A small network was trained on invented records. Each row is its activation on one of them, seen along a few directions.
Each row is followed by the record's values for the fields DUKOP, TIGIR, MET, BEZ, RIK, SEFOL.
Not every record has every field; a missing one is left out.
Other fields move the rows too, some of them a lot.
(in the rows, 500 means zero)
Strong random noise was added to every row along 8 fixed directions; ignore it. To show where, here is one row again and again, with new noise each time:
[377 623 586 533 683 407 438 524 450 603 533 468 314 547 518 673 319 316
 405 472 344 729 855 462 517 463]
[703 284 485 517 314 589 605 590 499 545 448 331 441 672 609 438 474 398
 509 596 384 542 575 590 359 456]
[530 494 550 446 303 592 480 307 373 471 650 503 591 528 261 382 389 587
 338 417 584 495 485 349 523 365]
[404 723 462 452 596 421 517 523 421 538 613 384 449 599 413 596 342 627
 312 523 610 552 261 526 423 420]
[524 507 386 520 481 603 455 518 499 491 537 507 650 412 439 527 516 657
 423 454 573 449 364 492 385 519]
[744 495 592 477 621 534 542 444 436 590 378 472 338 408 634 427 578 422
 637 488 468 342 699 469 403 409]
[552 599 476 552 444 514 402 302 412 436 632 416 487 389 487 604 663 756
 449 466 526 562 391 410 259 429]
[636 333 512 591 292 639 401 417 442 486 578 424 610 539 356 410 466 607
 492 469 478 561 613 402 432 330]
[475 373 518 622 774 570 393 552 443 594 384 463 574 522 283 372 328 482
 671 330 493 633 782 523 547 359]
[433 511 430 660 734 415 437 621 505 552 451 283 345 573 636 726 527 519
 579 520 332 829 611 655 245 510]

[566 482 434 559 602 412 513 668 616 528 358 512 388 475 784 637 605 415
 606 623 401 492 523 576 468 632]	DUKOP: liv / TIGIR: fer / MET: kovu / BEZ: ruv / RIK: duko / SEFOL: bur
[302 488 451 319 589 451 734 687 519 558 414 557 410 711 548 525 248 181
 280 503 456 634 456 689 634 781]	DUKOP: dapo / MET: bubon / BEZ: ruv / RIK: guvo / SEFOL: bur
[386 587 460 554 601 438 426 400 451 462 524 472 495 465 418 551 509 586
 530 406 528 614 438 506 471 479]	DUKOP: liv / TIGIR: fer / MET: kovu / BEZ: tagu / SEFOL: bur
[392 681 553 427 582 388 529 311 395 474 563 502 410 491 391 447 481 526
 486 412 598 497 396 441 543 405]	DUKOP: liv / TIGIR: fer / MET: bubon / BEZ: tagu / RIK: duko / SEFOL: bur
[493 522 422 604 369 404 454 589 530 434 616 270 434 659 615 710 570 713
 445 697 439 706 242 579 307 483]	DUKOP: dapo / MET: kovu / BEZ: tagu / SEFOL: bur
[503 712 627 394 545 416 486 380 420 569 580 514 384 535 434 458 343 453
 391 487 592 367 526 377 620 303]	DUKOP: dapo / MET: kovu / BEZ: ruv / SEFOL: nopa
[482 458 541 482 499 406 601 564 462 486 472 383 340 690 560 513 452 463
 514 608 446 657 438 593 489 546]	DUKOP: dapo / MET: kovu / BEZ: tagu / SEFOL: bur
[717 530 634 413 783 534 569 669 445 692 389 490 418 539 470 337 366 496
 622 566 609 232 608 516 607 353]	DUKOP: dapo / MET: bubon / BEZ: ruv / SEFOL: bur
[532 452 468 429 351 561 627 472 535 490 500 517 514 470 592 481 582 365
 449 489 430 425 512 544 425 604]	DUKOP: liv / TIGIR: soti / MET: kovu / BEZ: tagu
[557 571 485 566 553 402 464 589 540 536 437 367 383 570 641 555 491 472
 579 591 483 485 447 564 451 373]	DUKOP: dapo / MET: kovu / BEZ: ruv / SEFOL: nopa
[435 541 498 414 589 493 588 536 434 551 513 468 501 598 390 457 339 468
 403 469 569 508 431 541 556 515]	DUKOP: dapo / MET: bubon / BEZ: tagu / SEFOL: bur
[623 255 390 636 557 636 453 653 538 538 329 457 659 533 457 344 466 550
 723 455 539 460 516 615 479 442]	DUKOP: liv / TIGIR: soti / MET: bubon / BEZ: tagu / RIK: guvo
[640 537 461 527 636 473 491 841 643 650 386 460 395 535 796 640 451 392
 530 705 427 352 578 602 465 505]	DUKOP: dapo / MET: bubon / BEZ: ruv / SEFOL: nopa
[433 533 458 477 381 550 496 341 459 455 573 586 513 359 558 625 595 457
 378 402 412 577 594 431 415 674]	DUKOP: liv / TIGIR: soti / MET: kovu / BEZ: ruv
[567 609 552 400 399 477 599 521 520 552 528 531 354 487 713 594 511 320
 408 588 418 383 586 487 488 541]	DUKOP: liv / TIGIR: soti / MET: kovu / BEZ: ruv
[378 509 632 492 578 440 534 294 449 483 542 434 390 527 426 454 598 415
 579 370 385 719 707 519 434 442]	DUKOP: liv / TIGIR: sudar / MET: kovu / BEZ: ruv
[560 571 512 605 818 563 304 474 387 624 452 463 597 435 248 369 320 692
 679 332 678 393 598 436 540 175]	DUKOP: liv / TIGIR: fer / MET: kovu / BEZ: ruv / SEFOL: bur
[469 587 323 540 327 598 372 583 630 444 635 592 786 337 498 628 582 694
 364 526 579 317 275 450 443 504]	DUKOP: liv / TIGIR: fer / MET: bubon / BEZ: tagu / SEFOL: nopa
[567 353 464 614 511 551 432 686 552 528 473 437 609 591 416 436 431 621
 609 587 518 522 497 531 518 408]	DUKOP: liv / TIGIR: fer / MET: kovu / BEZ: tagu / RIK: duko / SEFOL: bur
[433 710 512 400 375 409 523 597 583 500 662 568 453 514 611 695 462 452
 218 680 481 432 425 422 563 573]	DUKOP: liv / TIGIR: fer / MET: bubon / BEZ: ruv / SEFOL: nopa
[620 512 537 306 327 556 680 113 381 380 510 623 438 294 554 351 799 483
 465 369 581 307 351 421 424 657]	DUKOP: liv / TIGIR: soti / MET: bubon / BEZ: tagu
[577 602 524 344 451 595 543 288 481 443 559 728 520 143 627 574 808 536
 398 416 500 285 529 362 397 746]	DUKOP: dapo / MET: kovu / BEZ: ruv / SEFOL: bur
[410 517 623 549 722 434 386 468 487 529 451 688 447 392 437 510 480 454
 618 463 457 594 818 362 716 578]	DUKOP: liv / TIGIR: soti / MET: bubon / BEZ: ruv / RIK: duko
[582 352 509 666 591 511 391 509 438 520 394 306 501 641 386 366 411 597
 728 451 516 620 557 564 451 242]	DUKOP: dapo / MET: kovu / BEZ: ruv / RIK: guvo / SEFOL: nopa
[388 422 318 591 590 595 446 814 621 577 473 534 655 512 529 696 377 459
 399 509 406 641 586 617 476 713]	DUKOP: liv / TIGIR: fer / MET: kovu / BEZ: ruv / SEFOL: bur
[755 465 513 484 332 532 532 605 551 542 475 453 396 486 773 582 564 440
 472 674 411 323 534 482 410 480]	DUKOP: dapo / MET: kovu / BEZ: tagu / SEFOL: bur
[620 479 382 603 485 509 425 801 603 549 498 405 542 561 639 657 468 646
 484 717 496 437 356 557 427 496]	DUKOP: dapo / MET: bubon / BEZ: tagu / SEFOL: bur
[584 581 569 425 623 519 502 529 479 550 462 622 492 404 503 461 482 532
 507 507 595 300 509 436 600 518]	DUKOP: dapo / MET: bubon / BEZ: ruv / SEFOL: bur
[586 408 423 453 527 488 678 576 524 471 434 316 483 620 561 413 641 583
 586 534 548 493 182 713 299 502]	DUKOP: liv / TIGIR: fer / MET: kovu / BEZ: ruv / SEFOL: bur
[534 249 404 675 316 598 388 566 569 422 497 445 663 532 496 502 597 630
 622 519 429 658 504 543 419 508]	DUKOP: liv / TIGIR: soti / MET: bubon / BEZ: tagu
[660 473 562 575 399 555 349 392 485 506 546 572 496 367 552 554 596 539
 528 524 426 444 759 305 496 463]	DUKOP: liv / TIGIR: fer / MET: bubon / BEZ: ruv / SEFOL: bur
[514 338 370 527 375 567 498 486 563 346 450 630 669 383 532 497 735 683
 559 521 543 505 267 491 478 772]	DUKOP: liv / TIGIR: fer / MET: bubon / BEZ: ruv / RIK: duko / SEFOL: bur
[635 488 607 607 420 457 360 534 471 558 520 402 431 644 442 460 305 509
 555 606 502 480 623 384 637 199]	DUKOP: dapo / MET: kovu / BEZ: tagu / SEFOL: bur
[462 532 512 489 443 466 521 395 466 473 525 523 392 468 597 602 580 434
 446 496 412 611 595 466 444 649]	DUKOP: liv / TIGIR: sudar / MET: bubon / BEZ: ruv
[443 532 507 435 299 431 615 587 523 490 630 367 406 727 564 593 405 456
 315 676 415 630 376 552 460 521]	DUKOP: dapo / MET: kovu / BEZ: ruv / RIK: duko / SEFOL: bur
[391 398 460 462 390 613 525 451 510 447 596 586 698 477 331 447 530 563
 394 421 525 573 464 490 522 635]	DUKOP: liv / TIGIR: sudar / MET: bubon / BEZ: tagu
[486 497 431 389 651 487 702 481 447 466 390 436 479 552 497 390 596 584
 581 451 635 459 157 699 390 636]	DUKOP: liv / TIGIR: fer / MET: bubon / BEZ: tagu / SEFOL: bur
[359 363 416 548 600 490 568 662 582 524 430 422 520 617 522 520 480 395
 556 468 401 732 520 713 443 608]	DUKOP: liv / TIGIR: soti / MET: kovu / BEZ: tagu
[508 407 526 606 705 527 352 393 520 481 306 707 527 258 495 434 621 416
 725 323 472 496 789 403 608 566]	DUKOP: liv / TIGIR: sudar / MET: bubon / BEZ: ruv / RIK: guvo
[544 671 496 432 475 491 487 602 547 540 552 619 522 396 578 590 429 497
 368 590 586 245 406 422 607 485]	DUKOP: liv / TIGIR: soti / MET: bubon / BEZ: tagu
[490 473 470 598 573 596 339 604 523 559 538 552 657 422 373 546 390 567
 482 446 498 509 670 442 541 430]	DUKOP: liv / TIGIR: fer / MET: kovu / BEZ: tagu / SEFOL: bur
[327 400 434 536 590 544 437 447 531 367 462 675 698 338 340 473 631 653
 590 377 543 616 433 480 563 711]	DUKOP: dapo / MET: bubon / BEZ: ruv / RIK: duko / SEFOL: bur

Which values does each new row have?
[562 504 519 459 302 487 559 407 448 486 512 495 383 519 620 554 471 350
 398 528 414 516 575 447 498 559]	DUKOP: liv / TIGIR: soti / MET: kovu / BEZ: ruv
[444 329 409 466 329 598 557 708 616 506 538 571 668 625 469 481 401 474
 375 611 492 542 433 565 565 672]	DUKOP: liv / TIGIR: soti / MET: bubon / BEZ: ruv / RIK: duko
[585 390 438 551 417 545 558 609 604 506 494 350 524 558 639 526 673 548
 573 585 420 519 412 668 284 496]	DUKOP: liv / TIGIR: sudar / MET: kovu / BEZ: tagu
[432 597 552 461 520 409 490 331 475 417 529 581 412 408 537 540 656 552
 504 507 514 524 441 418 509 589]	DUKOP: dapo / MET: bubon / BEZ: tagu / RIK: duko / SEFOL: nopa
[388 676 521 430 653 514 403 480 517 486 559 797 610 232 424 588 526 594
 402 444 597 350 528 334 668 667]	DUKOP: dapo / MET: bubon / BEZ: tagu / SEFOL: bur
[591 448 337 705 737 599 282 753 607 557 379 491 691 350 540 589 536 736
 680 500 546 414 463 562 391 457]	DUKOP: dapo / MET: kovu / BEZ: ruv / RIK: guvo / SEFOL: bur
[649 388 466 554 458 573 506 503 554 493 374 534 484 381 681 482 677 446
 634 505 431 404 600 540 384 574]	DUKOP: liv / TIGIR: sudar / MET: kovu / BEZ: tagu / RIK: guvo
[411 501 544 452 456 622 444 357 480 467 645 723 671 299 331 494 586 578
 381 374 518 502 646 343 559 640]	DUKOP: liv / TIGIR: soti / MET: bubon / BEZ: tagu
[645 305 539 399 283 578 638 481 541 458 404 627 471 479 663 416 587 271
 476 560 409 388 617 473 577 674]	DUKOP: dapo / MET: bubon / BEZ: tagu / RIK: guvo / SEFOL: nopa
[507 510 538 371 487 517 651 455 426 513 487 515 393 505 567 513 502 395
 408 479 454 525 524 536 456 653]	DUKOP: dapo / MET: kovu / BEZ: ruv / SEFOL: bur
[498 546 587 454 476 437 524 359 438 465 492 523 395 475 511 454 527 427
 514 472 493 477 551 427 549 463]	DUKOP: dapo / MET: bubon / BEZ: tagu / SEFOL: nopa
[241 602 476 393 493 505 551 415 458 445 669 542 610 503 291 537 431 547
 260 370 547 637 364 506 493 590]	DUKOP: dapo / MET: kovu / BEZ: tagu / SEFOL: bur
[399 485 488 481 795 475 540 487 427 466 404 501 563 502 296 358 493 662
 658 386 662 536 309 595 556 523]	DUKOP: dapo / MET: bubon / BEZ: tagu / SEFOL: bur
[700 374 534 584 462 591 436 602 524 598 461 462 538 532 501 409 438 474
 598 549 486 386 688 467 535 322]	DUKOP: liv / TIGIR: soti / MET: bubon / BEZ: tagu
[415 317 523 550 319 496 513 410 448 388 629 328 526 712 352 469 549 618
 480 520 423 845 453 546 425 486]	DUKOP: dapo / MET: bubon / BEZ: tagu / SEFOL: nopa
[614 410 536 431 324 646 518 357 490 469 525 643 627 337 440 366 604 461
 484 394 498 337 623 373 516 519]	DUKOP: liv / TIGIR: fer / MET: kovu / BEZ: ruv / SEFOL: bur
[383 605 495 420 441 445 559 524 455 498 666 411 481 653 412 588 375 569
 268 554 533 611 314 521 485 505]	DUKOP: dapo / MET: kovu / BEZ: tagu / SEFOL: bur
[476 649 571 498 689 411 464 556 528 591 483 494 413 478 535 544 454 437
 537 500 495 437 605 495 543 378]	DUKOP: liv / TIGIR: sudar / MET: kovu / BEZ: ruv
[458 597 458 485 508 551 463 299 432 451 563 542 601 331 391 472 609 648
 495 338 604 433 376 457 407 502]	DUKOP: liv / TIGIR: soti / MET: kovu / BEZ: tagu
[518 385 512 433 341 514 624 413 504 400 502 516 443 504 632 520 710 480
 486 536 406 590 449 545 401 721]	DUKOP: dapo / MET: bubon / BEZ: tagu / SEFOL: bur
[501 603 453 578 401 519 338 635 595 570 644 574 516 437 620 775 438 498
 286 630 407 513 649 394 500 554]	DUKOP: liv / TIGIR: soti / MET: bubon / BEZ: tagu
